Each row has a name. Each question is about the rows just above it.

[136 102 107 129 101 161 201] -> vur
[137 102 107 130 101 111 110] -> zef
[127 179 189 157 116 138 109] -> Virok
[ 71 102 106 147  95 143 165] -> zogok
[132 116 110 116 127 127 143] -> filid
[124 108  91 129 119 146 148] -> tila
After [137 102], its row goes on with
[107 130 101 111 110]
Go on from [102 107 130 101] to the end of its row.
[111 110]
Go on from [106 147  95] to the end of its row.
[143 165]

[130 129 121 138  72 132]  Virok
[107 129 159 139  95 129]  tila
[118 128 111 144 152 135]  fir
[139 135 126 150  82 132]  vur
[120 134 134 107 106 131]  zef
[145 127 120 119  58 127]  mon
[145 128 120 119  57 126]  filid
[113 131 117 146  98 134]  dig
[127 129 143 136 107 133]  boses
[119 129 138 156 155 132]  zogok
[117 122 110 123 146 130]  fusi
[145 127 120 119 121 124]  zepod
Go on from [110 123] to the end of its row.
[146 130]
Go on from [128 111 144] to the end of its row.
[152 135]
Go on from [120 119 121] to the end of its row.
[124]
The rest of the row after [107 129 159]:
[139  95 129]
After [120 134], its row goes on with
[134 107 106 131]

[151 102 108 121 152 149 146 138 116]  filid
[151 102 103 120 130 149 146 138 129]  Virok
[134 113 125 132 136 169 145 129 183]  mon
[154 138 103 120 131 108 175 139 116]  vur
After [154 138], its row goes on with
[103 120 131 108 175 139 116]
Go on from [103 120 130 149 146] to the end of its row.
[138 129]
After [138 103], its row goes on with
[120 131 108 175 139 116]
After [103 120 131], its row goes on with
[108 175 139 116]

[146 153 150 173 154 143] -> zepod
[111  95  69  96  85 106] -> zef
[ 80  96  69  96  85 106] -> zogok
The rest of the row after [146 153 150 173]:
[154 143]
The rest of the row after [146 153 150]:
[173 154 143]
The rest of the row after [96 69 96 85]:
[106]

[101  85  81 179 118 142  79 132  92  96 145 104  85 110  72 124 114 126
  87 178  91 162  83 177 139] -> Virok
[178  71 127 137 105 153 165 135 113 161 136  79 182 165 176 173 184 152
  74 158 122  77 120 110 115] -> boses
[101 152 122 176 138  76 140  97 169  88 154 124 103 152 131 109  86  73
 150 158 182 147  91  90 139] -> filid
[134  76 140 116 175 157  95 162 142 137 186  78 142 152 130 173 184 152
  75 136 187 148  91 177 162] -> vur
[168 133  74 146 158 157 184  99 132 158 177  96 184 184  72 151  87  73
 150  71 121  69 132 114 114] -> zepod
[ 69 124 182  85 163  99 107 185 106 161 136  79 181 165 158  73 179 183
 130 166  93 120 158 130  94] -> fusi
Go on from [173 184 152  75] to the end of its row.
[136 187 148  91 177 162]
After [105 153], its row goes on with
[165 135 113 161 136  79 182 165 176 173 184 152  74 158 122  77 120 110
 115]
After [161 136  79 182 165], its row goes on with
[176 173 184 152  74 158 122  77 120 110 115]
The rest of the row after [ 79 182]:
[165 176 173 184 152  74 158 122  77 120 110 115]
Go on from [147  91] to the end of its row.
[ 90 139]
The rest of the row after [ 86  73 150]:
[158 182 147  91  90 139]
After [152 131], its row goes on with
[109  86  73 150 158 182 147  91  90 139]

[135 113  97 141 123 119 152  77 130]  zogok
[130 130 116 124 116 139 112 127 139]  fusi
[130 130 116 124 116 139 140 130  90]  filid
[130 130 152  71 125  91 133  77  93]  dig
[130 130 110 138 128 119 151  77  93]  boses
[114 108 110 138 128 120 151 127 122]  Virok
[138 163 120 117  85 160  74 141 148]  zepod
[ 90  94 131 144 141  85 140 110 148]  vur
The rest of the row after [110 138 128 120 151]:
[127 122]
After [119 151  77], its row goes on with
[93]

[133 108 121 118 131 149 124 118] -> fusi
[ 72 120 100 124 109 125 136 128] -> zepod
[164 130 110 132 106 107 128 141] -> dig
[158 128 113  95 109 125 136 129] -> zef
[158 127 132 117  82 144 147 153] -> zogok
[ 72 120 100 124 112 107 128 142] -> filid
[158 128 113 134 109 125 136 129] -> vur
[163 130 110 132 106 134 139 150] -> boses
Go on from [131 149 124] to the end of its row.
[118]
Go on from [100 124 109 125 136] to the end of its row.
[128]
The rest of the row after [163 130 110 132 106]:
[134 139 150]
After [158 128 113  95], its row goes on with
[109 125 136 129]
Go on from [100 124 112 107 128] to the end of its row.
[142]
After [128 113 134 109 125], its row goes on with
[136 129]

[ 58 138 126 100  90] : fusi
[ 58 166  81  91  90] : Virok
[ 86 138 126 100  89] : zogok
After [ 58 166  81], its row goes on with
[91 90]
The rest of the row after [81 91]:
[90]

[117 139 127  95 126 100 113 121 112 129 113 111 154 157 156 118 100 113
 114 113 122 148 117 154 117 112 116 154 117 111 111 151 121 156 118 127
  96 111 155  94  95 149 114 159 152 135]  zef
[148 136 139 116 139 115  97 146  99 124 111  89 114 109 111  98  92 103
 149  89 143 147 117 133  92  94  92 135 145  99 111 133 146 110 144 140
 116  89 113 118 115 133  89 110 115 129]  zogok
[156 136 121  99 137 108 166 143 170 125 170 167 117 117 115 164 152 152
 160 163 143 146 123 141 164 166 163 141 148 166 104 139 142 117 150 117
 100 177 118  98  98 137 168 116 119 120]  dig
[152 129 121  79 142  86 106 139 104 126 119 101 146 153 154 112  86 108
 153 104 140 146 148 141 108 100 109 142 143 101  97 137 143 152 148 122
  79  97 151  76  79 136 104 154 145 135]  Virok
[133 122 132 143 134 135  85 131  85 126  95  81 137 134 138  88  94  96
 130  83 131 133 132 115  85  83  85 115 132  87 137 117 134 136 135 134
 140  76 135 144 142 119  80 135 137 132]  fir
[147 109 128  74 139  81 145 143 149 136 150 150 144 148 147 148 129 141
 151 149 139 148 147  94 150 147 149  95 144 146  93  98 143 149 146 132
  77 151 149  77  76 102 152 148 143 135]  boses
The rest of the row after [147 117]:
[133  92  94  92 135 145  99 111 133 146 110 144 140 116  89 113 118 115
 133  89 110 115 129]
The rest of the row after [149  77]:
[ 76 102 152 148 143 135]

[133  95 124 160 120 150] -> Virok
[134 155 150 111 147 128] -> zepod
[107  87 123 138 102 158] -> zogok
[ 87 146 167 138 102 105] -> zef
[119 147 167 139 137 138] -> vur
[133  95 124 138 103 129] -> filid
[126 146 120 139 138 134] -> fusi
After [139 138], its row goes on with
[134]
Go on from [126 146 120 139] to the end of its row.
[138 134]
Go on from [ 87 123 138 102] to the end of its row.
[158]
Go on from [120 139 138] to the end of its row.
[134]
The rest of the row after [124 138]:
[103 129]
After [107  87 123 138 102], its row goes on with
[158]
The rest of the row after [147 167]:
[139 137 138]

